These are the activations of a small network on made-up records, seen along a few directions, one row for each record.
Records have a field called K. Each example row is followed by its value.
The largest differences between rows may come from other fields.
Strong random noise was added to every row along 3 fixed directions; ignore it. To show where, here is one row again and again, with new noise each time:
[  16 -561   -5  175  286  -28 -367  133   92  221  185  266   86 -447
 -232  117 -245]
[-210 -484 -351  -32  189  186 -185  -12 -171  175  221  371 -232 -176
  -70   97 -118]
[ -63 -308 -162  -94  180 -302 -378  492  340 -432  188 -295  -72 -252
  157  -21   70]
[-255 -812 -475  553  469  118 -560   14  405 -165  131 -143   -5 -654
 -215   48  -24]
[ 120 -884  158  644  494   80 -550  -70  205  571  138  443  373 -841
 -607  202 -469]

[ -12 -578   46  310  375  -26 -399  117  300  124  114  146  135 -595
 -258   75 -246] => k5
[ 121 -254    8  299  152   38 -138  -87  217  -60 -135 -157  156 -227
 -193   -1  -47] => k7
[-476 -221 -912  264  214   91 -324  -28  460 -911  105 -764 -384 -180
  365 -206  573] => k6
[ 145  281  151 -542 -108 -164  142  206 -302   50  119  215  -50  436
  169   -1  -24] => k1
[ 198 -474  367  691  251  165 -156 -392  -55  645  -98  452  513 -603
 -549  183 -377] => k3
[ 503  484  909 -106 -273 -466  -69  377  152  169 -109   24  502  100
  -86  -18 -227] => k2
[ 402  176  518 -196 -163 -412    2  274  147  257   46   58  342 -105
  -52   46 -196] => k8
[-251  262 -187   84 -129  148  308 -125  -24 -199 -153 -351 -189  268
   60 -121  244] => k4

Which value of K does each new row have?
[  40 -125  164  424   97  310  162 -321 -190  598 -125  240  189 -102
 -334   87 -217] => k4
[  54  136  -42 -139   29 -265  -60  284  225 -435   87 -331    1  148
  209 -138  157] => k1
[ 120  -47  116   57   90   10  -42  -54  -71  181   62  190  161    9
 -185   17 -143] => k1
[ -78  267   43  -35 -218   72   56  -98  -38  -95 -133 -150  -50  289
  154  -94   63] => k2
[ 155  -45  303 -744  -96 -182  115  323 -452  417  303  710 -216  234
  167  146 -278] => k5
[-505 -261 -697  740  114  619 -162 -565  219 -256 -190 -363 -102 -146
  -86 -107  185] => k2
[  33  591  124 -274 -268 -251  319  375   91 -410  -54 -537 -100  426
  344 -122  223] => k4
[-366  216 -447   93  -93  139  -74  -59  254 -603 -162 -521 -258  235
  277 -121  350] => k2
